Each row below holds a small network's activations on one input, seen along a few directions.
In each table, some parts of the input vary, and every possible input appears once, in random order.
A made-up example of a description, with smaller parts first: line(4) and (point or ring(9) or (values(3) and ring(5))).
Shared parts are said once, and a part with two or three values counts as separate values.
In the rows, 128 means zero.

Other details of the inputs shift rows strongly along two fixed directions, in all tables alike. That doesn't count.
To show where, the next rows are all for the same input, with only those details redrawn:
[120 161 139 137 162 143 163  87 117 108 127 138 100 141 130]
[106 121 127 133 133 138  81 159 113 169  92 139 138  86 105]
[136 198 129 135 178 146 159  75 109 135  95 180  93 138 121]
[137 199 129 135 178 146 160  73 110 136  92 178  91 137 121]
[125 170 138 138 167 143 163  85 115 116 118 147 101 140 128]
[108 125 128 134 136 139  83 157 113 167  94 143 137  88 106]
[107 124 125 133 133 137  79 161 114 174  87 145 139  83 103]
[101 120 152 138 146 140 171 101 125  72 161  92 111 149 144]

Table:
r1: [100 112 150 124 100 136 176 100 157  79 178  72 144 185 138]
r2: [118 132 156 131 130 135 185 130 138  73 184  73  95 166 168]
r3: [ 94 113 156 134 142 107 171 115 120  81 170  85  98 169 148]
r4: [131 102 111 131 119 129  84 166 118 152 109 160 124  86 109]
r5: [119 118 145 141 121 135 100 169 119 165 111 124 127 112 123]
r6: [133 134 130 128 147 132 156  84 141 103 138 106 136 158 120]
r7: [106 129 110 123 123 136  79 179 118 169  95 132 132  78 113]
r8: [173 167 143 140 153 127 167  83 149 118 129 162 125 154 140]
r9: [156 162 111 137 140 145  90 132 111 183  62 204 112  80 102]
r10: [132 104 166 117 102 127 184 105 165  72 205  84 151 163 161]
r11: [119 121 134 133 130 107 101 165 111 165 112 140 111 123 125]
r12: [161 134 117 126 155 122 179  77 143  92 160 145 117 158 140]
r13: [135  96 135 129  96 113 115 171 163 118 153  95 163 110 145]
r14: [151 123 100 120 112 126 101 156 140 162 111 139 154  87 120]
r15: [155 160  94 108 125 149 103 116 123 202  74 193 151  96  94]
r16: [101  85 145 121  97 111 166 135 125  41 167  41 152 181 162]
r17: [103  72 116 115  92 124 102 172 149 115 153  56 168 116 118]
r18: [144 138 108 124 119 141  92 161 123 156  98 151 112  78 123]
r19: [129 110 152 122  94 146  98 154 131 143 142 121 123 105 142]
r20: [172 192  93 106 150 126 159  78  91 132  71 182 118 136 129]
r21: [ 89 121 149 119 125 149 162 101 133  85 174  90 112 143 151]
r22: [132 156 120 136 148 121 154  84 141 109 140 130 121 182 128]
r23: [155 147 129 129 135 109  86 151 119 183  78 199  93  99 105]
r24: [ 80  81 145 141 113 134  93 184 123 154 118  91 146 104 121]
r25: [158 131 140 131 142  93 156  98 153 105 154 136 120 156 150]
r26: [115 131 135 137 118 125 180 103 156  66 172  68 127 181 150]
r27: [141 153 118 119 161 107 151  69 127 112 140 129 115 165 126]
r28: [136 136 118 121 111 156  89 137 119 165 107 165 119  87 127]
r29: [ 80  12 130 120  87 111  89 179 151  87 194  23 184 129 124]
r30: [143 118 136 109 118 139 180  85 152  95 167 119 140 146 149]
r31: [132 193 127 128 176 117 152  78  99 135 107 182  83 140 115]
r32: [167 194 121 130 170 124 168  67 110 121 103 206  60 140 124]
r33: [125 168 110 135 157 134  89 151 107 197  68 190 111 115 103]
r34: [104 123 127 136 133 137  92 151 115 157  99 137 134  94 109]
r35: [107  36 113 118  97  96  91 164 134 114 166  62 167 105 126]
r36: [171 169 142 114 140 113 182  94 124  80 123 148 128 170 159]
r37: [134 132 123 142 112 121  87 154 141 176  97 141 161 118 108]
r38: [111 135 157 127 115 150 154 122 129 110 166 103 106 158 159]
r39: [ 84  56 133 127  77 148 102 166 123 112 168  74 153  88 139]
r40: [136 108  91 122 107 128  93 160 129 166 108 123 157  84 107]
r41: [102 163 141 124 135 155 154 103 126 130 127 138 100 152 146]
r42: [140 105  88 124 131 122  89 140 126 164 110 150 152 101 102]
r43: [131 121 124 119  98 111  98 176 114 134 101 121 167 133 136]
r44: [124  68 144 132 105 123  89 187 134 127 150 114 126 106 124]
r45: [144 182 119 106 142 148 169  65 141 133 114 160 126 165 109]
r46: [122 113 130 135 140 132 170 103 111  73 175 108 105 138 136]
r47: [129 142 121 135 143 115 143 103  99 117 129 151  95 118 119]
r48: [ 93  61 124 134  97  92  71 175 140 139 143  71 166 128 124]
r49: [170 157 129 129 157 118 159  90 153 114 138 168 119 160 140]
r50: [146 159 130 140 151  99 164  82 139 108 148 132 111 185 153]
r51: [125 190 134 130 161 141 183  99 124 112 124 132  80 160 145]
r52: [127  80 160 140 104 132  98 172 134 127 136 104 131 103 129]
r53: [143  96 108 104  97 114 100 170 112 136  94 127 167  95 132]
r54: [130  75 134 124 125  96 168 100 149  64 191  78 130 152 158]
r55: [155 143  92 133 135 133  88 125 120 197  63 182 152  87  89]
r56: [123 151 107 126 149 133  76 154 105 185  82 182 123  94  91]
r57: [ 98  69 138 135 104 122  88 202 125 143 144 100 138 116 125]
r58: [128  68 149 132 114 124 188  98 159  41 201  60 147 155 157]
r59: [130 120 100 103 111 118  76 168 102 156  71 134 167 107 109]
r60: [107  66 131 137  93 107  91 178 152 125 161  83 169 135 132]
r61: [158 203 120 141 175 150 171  56 104 127  95 193  81 132 125]
r62: [131 150 128 126  97 134 107 141 143 174 113 155 161 135 116]
r63: [126 131 105 127 112 138  85 169 105 168 100 142 130  66 110]
r64: [ 95  68 136 141  95 122  95 164 149 129 141  64 171 132 119]
r65: [152 186 130 136 134 128 179  95 147 103 148 129 116 175 146]
r66: [171 187 146 126 147 142 158 112 126 121 128 153  81 134 139]
What do these inputs look like to the network? -> ring(6) and (point or (values(2) and line(5)))
The inputs of r46 and r56 match in every part but the ring(6) part. If r55 is changed in the same way as r46 into r56, which row does it become? -> r6
The inputs of r3 and r31 match in every part but the ring(6) part. If r22 is changed in the same way as r3 into r31, which row does it become? -> r29
Which other rows agree with r32 in the ring(6) part? List them by row number. -> r4, r9, r12, r14, r18, r28, r30, r53, r54, r58
Which other rows does r57 become when the values(2) part takes its other values? List them by row number. -> r60
Which other rows does r17 become when the ring(6) part takes its other values? List them by row number. -> r13, r14, r26, r40, r65
